These are the activations of a small neural network, seen along a few directions. Each row is one input.
In each table, some parts of the input vary, and every possible input appears once, in random order.
Descriptions start from the smaller parts, as in this example, which fits no table here: one of 3 separate values, together with either a single point or one of 11 places along a line or (one of 4 places along a line, together with one of 5 places around a ring).
Shared parts are said once, and a part with two or three values counts as separate values.
In the rows, zero is written as 128.

Other details of the inputs vary at random and push rows far along two fixed directions, the same in every table; ignore that.

Table:
x1: [129 163 136  98 145 144 195 103 133  76 117]
x2: [133 138  95  99  65 126 160 109 145 152 160]
x3: [146 138  66 120  83 117 174 127 135 167 121]
x4: [155 128  58 106  86 117 132 115 160 156 135]
x5: [150 148 135 109 142 128 170  76 127  75  98]
x6: [131 117 187 142 146 134  80 128 106 104 123]
x7: [152 170 138 114 141 130 164  96 147  67 161]
x8: [ 81  18  87 172  96 143  97 166 112 160 148]
x9: [ 90  65 134 180 156 188 127 147  87  76 148]
x10: [104 127 173 134 180 120 129 161  97 125 108]
x11: [131 119 176 147 152 144  76 127 105 108 116]
x12: [114 118 184 140 143 135  92 131 100 103 102]
x13: [130 117 175 128 157 122  88 163 126  98 123]
x14: [138 136 174 163 179 119 102 160 122 125 145]
x15: [114 127 167 147 184 134 132 167 106 133  99]
x16: [137 143  89 117  85 126 153 102 167 164 173]
x17: [113 137 167 142 163 166  96 153 112 115 133]
x18: [129 164 117 100 158 157 184  98 127  82 112]
x19: [155 138  84 112  76  98 165 120 135 158 151]
x20: [105  95 161 149  81  94  75 128 135 192 161]
x21: [112 112 164 131 180 136 110 162 132 120  91]
x22: [155 139  64 115  87 111 153 115 129 165 146]
x23: [ 83  91 115 125 115 117  99 162 137 205 109]
x24: [162 157 115 129 134 148 152  87 127  71  93]
x25: [164 137  71 122  87 116 160 122 140 169 143]
x26: [136 139  80 111  72  99 177 126 129 158 130]
x27: [104  98 124 131 109  96  65 151 148 193 159]
x28: [134 126  76  95  69 101 156 122 153 143 121]
x29: [154 177 120 124 154 145 156  95 150  76 153]
x30: [134 124  69  91  74 104 148 118 149 145 122]
x31: [ 80  88 118 116 114 112  98 159 131 202 113]
x32: [161 123  67 105  84 117 138 119 165 155 135]
x33: [179 169 104 130 157 135 161 117 123  83 123]
x34: [174 168 123 125 158 103 159 102 133  75 154]
x35: [153 153 121 122 151 143 167  79 132  83  89]
x36: [107 140 176 141 170 144  92 140 123 112 156]
x37: [137 168 111 106 141 162 168 106 122  70 115]
x38: [ 68 105 138 120  84 134 102 159 113 193 140]
x39: [ 85  21 104 189  80 152  99 135  98 162 148]
x40: [147 147 115  93 159 119 170 107 142  71  99]
x41: [123 139  77 107  73 146 168 116 145 162 131]
x42: [107 133 160 148 188 134 127 164 101 134  98]
x43: [164 164 120 115 143 164 163 108 139  76 134]
x44: [114 120 172 146 149 146  88 131  99 107  96]
x45: [ 82  89 139 133  97 121  96 127 115 207 111]
x46: [128 136  65 106 102 108 181 114 128 176 121]
x47: [105 111 130 149 113  94  86 156 123 208 168]
x48: [ 92  93 151 137  69 113  93 140 117 187 120]
x49: [176 151 140 121 123 128 149  84 132  64 122]
x50: [132  68  32 161  83 140 187 117 111 129 155]
x51: [158 156  96 112 151 139 151 119 142  67  94]
x52: [126 121 173 132 172 107  76 148 136 102 145]
x53: [ 84 128 181 120 168 149 125 147 108 118 118]
x54: [107 115 127 158 114  99  88 160 129 213 164]
x55: [ 95 138 163 140 160 169 107 158 106 113 112]
x56: [186 150 127 130 134 145 145  86 138  74 114]
x57: [115 139  90  97  61 128 172 114 140 151 139]
x58: [105 127 180 138 174 117 136 164 102 123 107]
x59: [151 169 131 111 147 132 157  92 143  68 162]
x60: [136 122 170 146 177 121  80 155 147 111 137]
x61: [131 130 172 142 166 123 100 162  96 115 133]
x62: [110 131 180 127 155 152  98 150 107 107 142]
x63: [127 126 183 157 161 124  73 118 122 111 137]
x64: [128 122 179 136 165 106  85 152 140 100 144]
x65: [ 88 134 169 134 176 163 123 150 112 126 108]
x66: [137 121  89 114  80 124 165  85 149 171 109]
x67: [138 124 187 164 159 129  81 125 133 115 134]
x68: [150 149 142 113 136 125 176  80 132  74  98]
x69: [106 102 122 140 111 100  66 155 153 198 156]
x70: [ 81  87 136 114 102  99 109 163 137 195 117]
x71: [131 130 181 165 163 128  75 122 128 114 134]
x72: [136 139  72 107  78 103 170 121 124 159 130]
x73: [174 168 131 129 152 100 166 108 137  74 153]
x74: [ 89  93 113 121  98 117  83 166 126 189 117]
x75: [168 151 123 128 131 148 157  90 132  72  93]
x76: [116 137 155 154 172 140 111 172  95 121 102]
x77: [158 167 101 121 153 133 172 119 111  77 105]
x78: [132 139  75 101  76 139 148 103 140 159 155]
x79: [ 70 101 138 126 106 145 121 157 129 213 128]
x80: [152 124  60  97  84 112 131 112 153 151 138]
x81: [130 117 167 124 163 125  79 158 121 100 125]
x82: [135 122 174 155 154 149  78 131 111 112 114]
x83: [149 129  99 119  71  93 131  73 154 153 161]
x84: [165 150 103 111 148 139 157 122 147  68  95]
Description of these inputs: one of 4 separate values, together with either a single point or (one of 4 places along a line, together with one of 5 places along a line).
Question: The inputs of x55 and x76 match in every part but the choice among 4 separate values. If x78 is changed in the same way as x55 into x76, which row does it become?
Answer: x22
Question: The inputs of x57 and x28 match in every part but the choice among 4 separate values. If x37 is changed in the same way as x57 into x28, which row does it become?
Answer: x74
Question: Which other rows does x64 become when the choice among 4 separate values takes its other values? List them by row number.
Answer: x7, x20, x73
Question: Which other rows does x4 become when the choice among 4 separate values takes its other values? List them by row number.
Answer: x17, x33, x82
Question: Which other rows does x11 become when the place on the line of 5 takes its other values? List them by row number.
Answer: x6, x49, x56, x82
Question: Which other rows does x3 become when the place on the line of 5 takes its other values? List them by row number.
Answer: x26, x72, x76, x77
Question: A walk changes only the place on the line of 4. It starts at x63 and steps to x11. List the rest of the walk in order.
Answer: x44, x45

Table:
x85: [ 80  94 205 154 187 147  52 213  99 163 117]
x86: [181 177 143 126 184 120 134 108 138  46 139]
x87: [146 138 101 104  83  98 140  96 172 143 147]
x88: [156 138 140 128 165 146 150 106 116  27 106]
x89: [113 129 157 158 166 160 115 132 109  95 114]
x90: [142 126  98 114  71  87  95 108 148 185 146]
x91: [109 120  84 122  84 130 141 112 141 185 137]
x92: [128 138 175 136 172 117 105 155 144  97 149]
x93: [ 68  70 130 155  81 139  76 163 120 231 143]
x94: [154 149  63  90 101 108 197 101 143 138 136]
x95: [ 92  94 149 146  76 105  41 154 118 247 172]
x96: [151 152 136 125 193 132 166 123 121  54 118]
x97: [136 146 163 123 184 148 123 131 118  76  88]
x98: [115 125 114 115  71 107 126 115 167 182 172]
x99: [ 70  80 117 146 101 114  78 180 124 238 141]
x100: [173 159  72 100  91  95 163  93 172 129 160]
x101: [ 59  66 141 153  82 123  85 160 107 229 149]
x102: [119 127 113 116  72 108 121 111 162 185 172]
x103: [164 123 106 138  84 101 154  98 144 163 122]
x104: [130 146  82 110  92 111 166 129 132 151 131]
x105: [133 124 164 140 179 139 133 123 109  58 101]
x106: [ 76  66 216 161 162 139  51 188  83 130 118]
x107: [ 66  97 212 157 189 132  55 209  89 165 119]
x108: [150 127  68 106  73 133 188  81 134 114 150]
x109: [108 138 173 130 170 148 121 136 107 111 115]
x110: [153 155 151 106 177 134 163 107 121  56  94]
x111: [141 139  62 118  83 130 187  75 141 126 137]
x112: [134 137 144 155 193 148 126 142 112  67 111]
x113: [140 136  89 101  80 126 154 118 144 148 111]
x114: [123 146 164 137 186 150 137 120 114  73 114]
x115: [174 167 159 116 168 120 131  99 152  45 119]
x116: [148 178 144 123 166 160 161 114 117  52 102]
x117: [ 72  84 138 129  87 138  81 167 123 241 139]
x118: [172 179 158 119 169 135 141  92 146  45 138]
x119: [132 137  97  99  81 108 167 111 132 147 115]
x120: [169 164  81 103  83 109 155  66 161 132 163]
x121: [122 144 167 131 155 162 123 147 114 101 111]
x122: [169 159 160 139 184 120 100 132 119  75 140]
x123: [138 140  73 107 106 121 160 122 141 157 129]
x124: [118 103  77 128  88 108 151 128 130 173 147]
x125: [141 138 147 136 196 149 129 147 125  74 113]
x126: [115 109  71 133  88 110 146 126 133 173 143]
x127: [141 115  76 120  89 130 151 102 147 138 118]
x128: [134 143  86 105  81 121 154 114 139 148 108]
x129: [145 172 156 117 165 147 172 112 110  53 110]
x130: [138 115  81 120  78 149 153 105 138 135 144]
x131: [ 65  78 217 173 163 157  50 187  79 136 131]
x132: [ 74  60 126 147  71 124  66 166 115 217 133]
x133: [132 109 157 140 155 154 108 140 116  78 109]
x134: [170 171 150 123 183 123 144 117 149  45 142]
x135: [ 71  62 123 151  83 115  77 181 108 218 155]
x136: [ 64  90 205 168 192 130  55 204  93 159 123]
x137: [144 150  77  91  91 124 195  81 140 138 135]
x138: [146 156  66  96  91 137 183  83 147 140 127]
x139: [168 141 124 132 176 158 153 127 123  34 121]
x140: [185 156  74 101  82  96 144  72 156 130 143]
x141: [148 131  59 112  83 115 180  78 146 121 119]
x142: [134 128  78 111  97 120 152 101 148 147 114]
x143: [166 161 159 137 185 117  98 131 123  72 137]
x144: [133 129  82 113  96 140 157 102 149 152 134]
x145: [185 164 162 157 170 140 164  94 120  61 116]
x146: [156 174 133 125 177 144 159 136 118  54 104]
x147: [129 127 163 121 167 148 112 143 123 105  96]
x148: [113 111  86 113  83 106 141 110 142 178 123]
x149: [ 69  68 125 154  81 119  70 161 120 227 123]
x150: [161 166 170 134 172 131  99 108 122  73 138]
x151: [132 121  88 104  96 109 165  98 142 145 122]
x152: [126 109 157 144 169 139 122 155 100  79 133]
x153: [159 148 136 119 179 150 150 109 137  50  95]
x154: [128 118 145 151 169 149 112 155 107  82 124]
x155: [107 147 174 136 157 146 124 144 102 103 113]
x156: [ 77  80 196 179 184 149  48 206  96 149 121]
x157: [118 128  89 110  80 103 157 142 128 181 138]
x158: [ 76  94 234 155 164 116  34 189 128 151 134]
x159: [114 118  92 102  82 109 142 115 138 185 118]
x160: [130 141  91 103  80 111 161 111 135 147 112]
x161: [127 128  79 111  78 121 147 146 141 180 133]
x162: [190 159 148 157 182 125 163 116 124  63 117]
x163: [ 70  81 209 176 163 165  46 188  84 138 127]
x164: [106 112  96 116  84 118 151 112 134 183 145]
x165: [154 141  97 107  84  94 125  91 160 149 145]
Question: The inputs of x110 and x137 match in every part but one. If x133 is changed in the same way as x110 into x137, which row does it become?
Answer: x130
Question: The inputs of x157 and x119 match in every part but one. If x104 is changed in the same way as x157 into x119, which row does it become?
Answer: x160
Question: The inputs of x116 and x128 match in every part but one. If x114 is changed in the same way as x116 into x128, which row does it become?
Answer: x148
Question: What do these inputs look like to the network?
Answer: one of 3 separate values, together with either a single point or one of 6 places along a line or (one of 4 places along a line, together with one of 5 places along a line)
Question: Which other rows does x158 become when the place on the line of 6 takes its other values? List them by row number.
Answer: x87, x90, x115, x140, x165
